A small network was shown many inputs. Here are its activations along a few directions, one row for each input.
In each table, some parts of the input vary, and every possible input appears once, in random order.
A made-up example of a description, with smaller parts first: one of 5 places around a ring, together with either a single point or one of 11 places around a ring or (one of 2 separate values, together with one of 6 places along a line).
Shared parts are said once, and a part with two or three values counts as separate values.

Other details of the inputs vary at random and push rows far along three fixed directions, the same in every table; ignore that.

Rows:
R1: [-34,  -9,  -8,  20, -13, -54,  23,  78,  39,   1,  19]
R2: [-23,   6, -27, -15, -25, -43,   1,  38,  41,  -3,  23]
R3: [-12, -56, -31, -61,   4,  90, -17, -15,  13, -46, -11]
R4: [-14,  -9, -16,  39,  40,  19,  32,  14, -41,  67,  18]
R5: [ 15, -33,  -2,  16,   0, -69,  23,  84,  12, -32,  25]
R6: [  3,   1,  16, -22,  33,  56, -33, -44, -48,   4, -55]
R7: [ -4,  54,  43,  16, -27, -27,   5, -10,   6,  13, -50]
R8: [ 30, -73, -17, -12,   9,  43, -13,  30, -43, -27,  41]
R9: [ -2, -14,  -9,  39,  20,  34,   0, -31, -43,  48,  11]
R10: [ -6, -16,   3, -29,  17,  67, -28, -24,  41, -47,  63]
R11: [  5, -63,  -3, -58,  -2,  58, -57, -30, -14, -56,   2]
R12: [-16,  54, -10,  19,  -7, -36,  35,  -2,  -3,  43,   4]
R13: [ 20, -49, -16, -45, -21,  43, -44,  -9,  -1, -23,  19]
R14: [  3,  -9, -10, -44, -15, -61, -27,  20,  41, -52,  -8]
R15: [  8,  -2,  -1, -39, -23, -55, -12,  20,  31, -67,  -2]
R16: [  5,  31, -15,   0,  -5,  37,  -5, -51, -33,  20, -12]
R17: [-13,  42,  38,  12,   8, -40,  -9,   3,   0,  11, -67]
R18: [ 12, -35,   1,  19, -11, -81,  21,  59,  17, -33,  39]
R19: [ 38,  -1,  -9,  36,   2,   3,  20, -13, -49,  68,  31]
R20: [-12,  31,   6,  56,   3, -45,  71,  30,  10,  50, -10]
R21: [  1,  14,  15,  33,   2, -39,  24,  38,  90,  -7,  62]
R22: [ 25, -11,   9,  26,  16,  46,  14,  -6, -59,  45,  -2]
R23: [  3,  -1,  21, -16,   6,  60, -30, -65, -31,  15, -42]
R24: [ 25,  30,  43,  14,  47,  36, -30, -60,  -6,   5,  13]
R25: [-20, -22, -12,   2, -12, -20,  24,  44,  47, -10,  -1]
R26: [-19,  67,   6, -21, -16,  -3,  22, -45,  25,   2, -52]
R27: [-12,  43,  40,  14,  -9, -24,  -5,   6,  11,  23, -67]
R28: [-22, -43, -22, -59,  -7,  89, -14, -16,  -9, -61,   5]
R29: [-35,   3,   1, -46, -30,   3,  -8,  -8,  64, -49, -37]
R30: [-40,  26,   4, -48, -31,  11,  -6,  27,  40, -64, -40]
R31: [-26,  61,  25,   5, -15,  10,  -1, -18,   2, -11, -70]
R32: [ 11, -69, -40,   7,   3,  37,  39,  42,  -7,  -1,  57]
R33: [ -9,  40,  14,  72, -13, -53,  36,  24,  -6,  45,   4]
R34: [  7,  -9, -30,  33,  27,   3,  39, -21, -20,  74,  30]
R35: [  0, -15, -10,  58,  27,  16,  17,   6, -44,  62,  13]
R36: [ 17,   7, -20,  48,   7,   8,  23, -13, -49,  57,  37]
R37: [-16,  34,   9,  46,   7, -21,  11,  28,  -6,  43, -28]
R38: [ 14, -60,  -8, -40,  13,  34, -12,  -3, -20, -64,   6]
R39: [-14,  36,  33,   7,  26, -51,   4,  -6,   2,   1, -69]
R40: [ 22, -18,  -5,  11, -31, -75,   2,  66,  16, -17,  47]
R41: [  7,   0,  -7, -63, -25, -31, -24,  -2,  30, -78, -15]
R42: [  5,  63,  37,  83,  21, -42,  13,  15,  37,  44,  40]
R43: [ 28, -10, -11,  13,  12,  23,  -7, -32, -43,  65,  12]
R44: [ 30, -75, -12,  14, -11,  29,   8,  45, -27,  -1,  55]
R45: [-11,  47,  37,  -9,  -6,   5, -20,  -6,   6,  10, -83]
R46: [-17,  31, -11, -34,   7,  61,   0, -71, -32,   5, -17]
R47: [-31,  11,  -2,  -3,  21,  38,   1, -47, -22,  25, -17]
R48: [-16,  68,  -2, -23, -19,  -4,  22, -47,  27,   5, -54]
R49: [ 18, -51, -17, -48,  -4,  27, -49, -12, -12, -35,  21]
R50: [ 24, -16, -12,   8, -33, -76,   2,  64,  17, -14,  46]
R51: [  9,  -2, -10,  56,  19,  25,  29,  14, -54,  52,  17]
R52: [-23,  15,  -7, -45, -44,  -4, -46,   5,  49, -56, -25]
R53: [ 24,  -3,  33,  17, -12, -14, -24,  37,  66, -25,  59]
R54: [ 30, -75, -13,  12,  -2,   5,  -1,  26, -34, -13,  68]
R55: [ 10,   6,  21,   2,  20,  32,  -3, -33, -51,   6, -34]
R56: [-20,  66,   3, -10, -17,  -9, -24, -36,  15,  10, -57]
R57: [ -6,  -7, -32,   7, -23, -60,  27,  46,  54,  15,  30]
R58: [ -5,  49,  19, -24,  16, -39, -18, -45,   3,  -8, -64]
R59: [-27,  12,   2, -43, -39,   8,   5,  -9,  56, -61, -32]
R60: [ 20, -26,  -3,  39,  61, -12,  21,   4, -57,  49,   4]
R61: [ 27, -11, -13,  11,  30,   7, -12, -36, -55,  53,  13]
R62: [ -4, -62, -34,   9,  -5,  24,  23,  26, -17,  -4,  79]
R63: [-13,  38,  33,   8,  18, -59,  -1, -22,   5,   1, -57]
R64: [ 39, -63, -25, -18, -20,  42, -15,   5, -26,  -9,  59]
R65: [-24,  22, -14, -35,  18,  57, -15, -70, -24,  17, -23]
R66: [ 12,   8,  35, -17,  13, -37, -30,  12,  74, -75,  27]
Each input here is: one of 6 places along a line, together with either a single point or (one of 2 separate values, together with one of 5 places along a line).
- Changing only the place on the line of 6 turns R51 into R32. The same change can be made to R31. Which row results? => R20
- A walk changes only the place on the line of 6. It starts at R34 and steps to R65. List the rest of the walk in order. => R52, R13, R49, R58
- Change only the choice among 2 separate values in R64. List by row number the other rows that result. => R13
- Change only the place on the line of 6 in R36. List by row number the other rows that result. => R15, R26, R40, R46, R64
- Change only the place on the line of 5 in R18. List by row number the other rows that result. => R5, R15, R38, R41
- Change only the choice among 2 separate values in R51. List by row number the other rows that result. => R37

Rows:
R67: [ -2,  38,  15,  18,  44,   1,  16, -28, -11,  45,  -8]
R68: [  3,   6, -10,  23, -14, -38,  13,  49,  16,  36,  36]
R69: [ -7,   2,  31,  27,   0, -46,  19,  51,  46,  -6,   8]
R70: [ -6,  31,  23,  61,  33, -14,  48,  -1, -13,  65, -28]
R71: [ 29, -68, -12, -40,  -6,  32, -42,  -2, -55, -27,   3]
R72: [-17,  46,   2, -33, -18,  11, -24, -52,   8,   0, -38]
R73: [-21,  52,   1, -36, -33,  -9,  12, -31,  19, -19, -61]
R74: [ -5,  17,  18,  51,  56,  10,  18, -40, -36,  68,   9]
R75: [ 11, -43, -45,  20,  17,  26,  26,  21, -32,  51,  50]
R76: [ 38, -14, -14,  20,   3,  -3,  12, -13, -15,  17,  52]
R77: [  3, -37, -10, -40, -22, -17, -24,  28, -16, -41, -40]
R78: [ -9, -19, -27, -19,   4,   3,   1, -10,  12, -17,  17]
R79: [ 38, -21,  13,  32,   1, -74, -11,  49, -19,   9,   9]
R80: [  2, -58, -56, -33,  -4,  53,  -8, -21, -20,  -8,  37]
R81: [ 18,  -1,  22,  -4,  20,  75, -22, -57, -18,   4, -19]
R82: [ 24, -34, -20, -25,   2,  39, -32,   3,  13, -23,  44]
R83: [ 22, -30, -24,   0,  -5,  -8, -17,   4,  15,  -7,  58]
R84: [ -9,  26,  26, -31,   3, -33, -21, -11,  -9, -35, -93]
R85: [ -7,  42,  33,  22, -11,   1,   7,  -8,   3,  34, -38]
R86: [-10, -35, -24, -24, -24,  52,  -5,  19,  -8, -42,  14]
R87: [ 17, -19, -25,  38,  19, -25,  55,   7, -23,  40,  46]
R88: [-44,  61,  15,   5, -23, -36,   2,   6,  38,  10, -65]
R89: [-17,  19,   4, -13, -16, -71,  -2,  31,  63, -36,  13]
R90: [ -8,  38,  11,  55,  31,  -1,  43,  -7, -35,  44, -12]
R91: [  4, -35,  -4, -32,  -9,  47, -51, -16,  23, -45,  22]
R92: [  7,  18,  16,  27, -22, -29,  -3,  44,  27, -25,  20]
R93: [ -7,  43,  21, -33,   6,   7,   3, -59,   9, -25, -35]
R94: [  9, -26,   3,  39,  22,   2,  27,  33, -21,   9,  60]
R95: [-19,   1,   4,   0, -33, -26, -17,  34,  39,  -8,   8]
R96: [-11,   6,   7,  -5, -47, -14,  -6,  52,  27, -38,  14]
R97: [ -9,  -2, -15,   2,   5, -22,  15,  37,  28,  -2,  16]
R98: [-18,   4,  -1,  10,  34,  38,   3, -42, -19,  24, -18]
R99: [  5,  23,  -3, -31, -16,  32,  -4, -57, -17,  -1, -16]
R100: [ 18, -18,  20, -27,  43,  31, -28, -54, -65, -10, -41]
R101: [-19, -14,   0, -27, -39,   4,  -3,  41,  48, -41, -26]
- Changing only one part turns R85 into R70. The same change can be made to R68. Which row results? => R97
- What do these inputs look like to the network? => one of 5 places around a ring, together with either a single point or one of 6 places along a line
- Change only the place on the line of 6 in R88. List by row number the other rows that result. => R73, R75, R80, R86, R101
